A small network was shown many inputs. Here are its activations along a few directions, one row for each input.
Each table varies a few parts of the input and shows all the possible inputs, shuffled.
A made-up example of a description, with smaller parts first: one of 6 places along a line, together with either a single point or one of 11 places around a ring or (one of 3 separate values, together with one of 5 places around a ring).
Shared parts are said once, and a part with two or three values counts as separate values.

Other details of the inputs vary at random and push rows far along two fixed directions, the same in every table; ignore that.

Table:
x1:  -9  -7  18  -4  21 -18  31  16   2  10  -4
x2:   4   3 -41  12 -20  36 -52 -19   7  -3  15
x3:  -6  -1   5  29 -10   6 -33 -27   4 -13  31
x4:   0  14 -10 -13   6 -11  15  17 -10   5 -27
x5:  -2   9 -25 -21   5  18   5  21   7  12 -22
x6: -24   8 -54  21 -17  51 -46 -26  32  -9  36
x7: -26  12 -38  -9  10  28  11  28  24   2   1
x8:  -4  -7   6  29 -10   8 -27 -24  -3 -15  27
x9:  16   1  -6  11 -23  12 -34 -31  -2  -3  11
x10:  12  -3  14 -17  10 -19  17  16  -6  15 -24
x11:  -7   9 -53 -20   2  26  -6  32  19   8 -19
x12:  15   0  12 -18   0 -18  24  16  -4   7 -24
x13:  39 -10  46  15 -13 -21  -8 -37 -22  -5   4
x14:  33 -13  49  20 -16 -27 -16 -27 -33  -8   3
x15:  12  -8  57  30  -8 -21  -2 -32 -24 -15  24
x16:  -8  -7  18  -6  15 -15  37  10   4   7  -8
x17: -18   0 -40  24  -9  39 -40 -19  17  -8  34
x18: -39   8 -42 -10   3  22   5  22  28   4  -7
x19: -14  -6  18  -5  16 -21  29  17  -1  11  -3
x20:  16   4  15 -17   4 -13  23  21 -10   7 -22
x21:  13  -1  51  34   2 -30   6 -35 -27 -18  23
x22: -24  -2 -32  -4  15  21   8  20  19   6  -1
x23:   3   0  -4  19  -6  13 -22 -27   8 -20  34
x24:  14   6   2  13 -22  14 -36 -24 -10  -8   8
x25:  -4  -9  15  -2  17 -17  34  22  -2   1  -4
x26:  32  -8  49  11 -16 -29 -15 -34 -31 -13   4
x27: -26   8 -38  -8  13  18   6  28  30   4   2
x28:  -1   1 -30 -17   6  15   0  21   7  12 -21
x29:  23   4  -6   6 -15   9 -33 -25  -2 -14  14
x30:   0  10 -41  12 -30  37 -56 -26  15  -9  11
x31: -22   6 -21  -8  15  19  18  20  15   7  -3
x32:  32  -8  51  18 -16 -31 -20 -29 -27  -6   5
x33:   8   1  15 -18   2 -13  22  17 -15  14 -23
x34:  -4   1   3  25  -9  18 -21 -27  -1  -9  32
x35: -24   0  -1 -13  11  -9  21  16   4  -1  -7
x36:  15   0  13 -17   6 -22  18  22  -5   9 -21
x37:  -9  -7  16 -12  20 -17  34  10  -1   2  -5
x38:  -3   6 -30 -27   6  11   3  16   9   8 -22
x39:   7  -3  13 -18   5 -22  16  18  -9  16 -22
x40: -14  -6  16 -12  15 -19  33  11  -5   3  -4
x41:   6  -2  11 -24   4 -20  20  12 -13   9 -23
x42: -12  -1  -1  -6  10  -5  29  17  13   1  -3
Each input here is: one of 2 separate values, together with either a single point or (one of 4 places along a line, together with one of 5 separate values).
Changing only the choice among 2 separate values turns x22 into x28. The same change can be made to x23. Which row results?
> x29
Which other rows does x26 become when the choice among 2 separate values takes its other values? List them by row number.
> x35
Which other rows does x19 become when the choice among 5 separate values takes its other values? List them by row number.
> x6, x17, x34, x40
Which other rows does x16 become when the choice among 2 separate values takes its other values? List them by row number.
> x13

Table:
x43:   3  -9  29   6  -1 -14   3 -21  -9  11   3
x44:  13  -6  42  -3   3 -36   7 -10 -30 -11   0
x45: -21   9 -38   8  -2  22 -19 -12  17 -19  19
x46:  -8 -11  -2   9  -6  13  -6 -23   5  -5  15
x47: -20  10 -44   8  -9  32 -40   0  35   2  18
x48: -22   3   7 -14  15 -10  54  40  -3   6 -23
x49:  -7  20 -45   9 -21  40 -35  -4  12  -6  -1
x50: -22   0 -35 -31   5  10   6  45  21  11 -18
x51:  12  -1  -7   6 -17   1 -21  -7  10  -4   1
x52:  14  -7  -5   8   3  12 -22  -5  -7  -2  11
x53:  -4   8   8  10   2 -13 -11 -17  -4  -6  12
x54:   6   4  42  17  -2 -18   8  -8 -19   2   5
x55: -19   7  -8 -25   8   2  26  44  -7  11 -28
x56:  21  -9  37  17  14 -22   8  -8 -16   8   8
x57: -14  -6 -18 -15  28   1  41  40  10  11 -16
x58:   4 -12  10  -2 -10   3 -15 -19 -11   2   6
x59:   8 -16  35  13  -2 -23  12  -8  -1 -11  13
x60:  12   6   7   3  -7 -18  -8 -16 -12 -12  -5
x61:   8  -3  -7   2 -16   9 -16 -23   0   3  -4
x62:   6   1 -12 -21  19 -10  32  37   0  17 -36
x63:  29  12   4  -5  -2  17  -3 -23  10 -11  20
What do these inputs look like to the network?
> either a single point or (one of 4 places along a line, together with one of 5 separate values)
Which other rows does x55 become when the choice among 5 separate values takes its other values? List them by row number.
> x44, x50, x52, x58
Which other rows does x59 become when the place on the line of 4 takes its other values? List them by row number.
> x47, x50, x51
